These are the activations of a small neural network, seen along a few directions. Each row is one input.
In each table, some parts of the input vary, and every possible input appears once, in random order.
A made-up example of a description, with smaller parts first: one of 6 places along a line, together with either a single point or (one of 2 separate values, together with one of 5 places around a ring) or one of 11 places along a line.
Shared parts are said once, and a part with two or three values counts as separate values.

Other details of the inputs shift rows strongly along two fixed directions, in all tables alike. That doesn't count.

Table:
x1: [-10, -4, 10, 26, 20, 7, -12, -6, -32, 14, 29, -32, 15]
x2: [-6, -5, 6, -19, -13, 4, 34, -26, -17, 48, 18, -16, -14]
x3: [-29, 13, 27, -59, -16, -3, 5, -23, 50, -5, -9, -23, -9]
x4: [23, 6, 12, -27, -54, 26, 34, -16, -31, 44, 2, 29, -19]
x5: [-47, 3, 33, -10, 49, -13, -45, 12, 50, -47, -6, -36, 12]
x6: [23, -3, -16, 46, 12, 0, -9, -8, -22, -3, 4, -7, 13]
x7: [3, -4, -35, 44, 9, -21, -5, 9, -28, 8, -15, -8, 8]
x8: [25, 1, -15, 44, 11, 0, -11, -9, -23, -4, 5, -8, 15]
x9: [2, 14, -3, -57, -20, -1, 6, -7, 57, -28, -7, 16, -8]
x10: [22, -5, -15, 48, 11, -2, -5, -8, -21, -4, 1, -9, 13]
x11: [-27, 3, 39, -1, 27, 2, -51, 33, 38, -58, -25, 8, 10]
x12: [26, -4, -23, -13, -23, 8, 39, -9, -10, 22, 17, 19, -11]
x13: [21, -8, -18, 46, 22, -6, -2, -5, -19, 1, 0, -4, 7]
x14: [18, -4, 10, -26, -44, 19, 44, -12, -26, 50, -2, 33, -27]
x15: [17, -15, -24, 31, 26, 0, 3, 15, -20, -3, 24, 10, 8]
x16: [19, -2, 12, -25, -49, 22, 42, -12, -27, 48, -2, 30, -26]
x17: [-48, 12, 8, -60, -16, -24, 4, -5, 40, 8, -23, -23, -14]
x18: [19, -9, -16, 57, 27, -5, -11, 0, -23, -7, 3, -9, 13]
x19: [-24, 2, 9, -19, -14, -8, -9, 27, 4, 1, -31, 18, -11]
x20: [-3, -12, -39, 41, 22, -15, -7, 34, -32, 0, 11, 4, 12]
x21: [16, -13, -20, 44, 24, 4, -7, 18, -25, -14, 27, 3, 18]
x22: [5, 17, -3, -56, -20, 0, 3, -8, 53, -28, -6, 15, -5]
x23: [-19, 11, 21, -52, -22, 3, 14, -28, 26, 15, 3, -20, -11]
x24: [-26, 6, 39, -3, 29, 3, -55, 32, 39, -59, -22, 9, 10]
Each input here is: one of 4 separate values, together with either a single point or one of 5 places along a line.
Changing only the choice among 4 separate values turns x6 into x9. The same change can be made to x7. Which row results?
> x20
Which other rows does x2 become when the choice among 4 separate values takes its other values? List them by row number.
> x13, x14, x15
Which other rows does x21 become when the choice among 4 separate values takes its other values? List them by row number.
> x3, x10, x11

Table:
x25: [18, -8, -9, 22, -7, 9, 14, -1, -32, 20, 13, 9, 0]
x26: [3, -6, -2, 16, -2, 5, 13, -10, -30, 27, 19, -12, 1]
x27: [-14, 14, 17, -58, -21, -2, 11, -21, 44, -1, -12, -7, -13]
x28: [-3, -4, -10, 29, 30, -10, -27, 21, 4, -29, -4, -1, 14]
x29: [5, -5, 0, 13, -4, 8, 8, -2, -25, 18, 13, -1, 1]
x30: [14, -9, -12, 21, -6, 5, 13, 4, -35, 23, 9, 10, -1]
x31: [9, 7, -7, -15, -12, -4, 5, -7, 19, -8, -12, 8, -5]
x32: [-5, 13, 0, -40, -10, -10, -4, -2, 52, -28, -25, 8, -6]
x33: [19, -7, -7, 20, -4, 10, 13, -2, -30, 18, 14, 8, 0]
x34: [-1, 7, 0, -13, 10, -7, -16, 3, 38, -35, -12, 3, 4]
x35: [3, -7, -3, 20, -1, 4, 12, -10, -35, 30, 16, -13, 1]
x36: [-14, 10, 10, -49, -24, -4, 16, -18, 30, 9, -12, -6, -14]
x37: [-1, -8, -7, 17, -1, 2, 14, -5, -36, 32, 16, -11, 0]
x38: [6, -7, -4, 17, -7, 7, 13, 0, -36, 27, 13, 0, -1]
x39: [-29, -2, 15, 22, 47, -11, -51, 32, 19, -46, -8, -12, 18]
x40: [-10, -3, 4, 23, 31, -5, -31, 24, 9, -34, -6, -1, 12]
x41: [8, -4, -2, 21, 7, 3, -5, 7, -15, -1, 2, 5, 4]
x42: [-6, -2, -3, 32, 42, -9, -41, 23, 18, -49, -3, -5, 20]
x43: [6, 9, 7, -49, -41, 9, 31, -23, 13, 24, -3, 10, -19]
x44: [-6, 11, 13, -48, -28, 1, 12, -14, 29, 4, -16, 6, -14]
Changing only one part turns x35 into x36. The same change can be made to x44. Which row results?
> x38
What is each input in this table made of?
> one of 4 places along a line, together with one of 5 places along a line
A walk changes only the place on the line of 4. It starts at x34 and steps to x33. List the rest of the walk in order.
> x43, x27
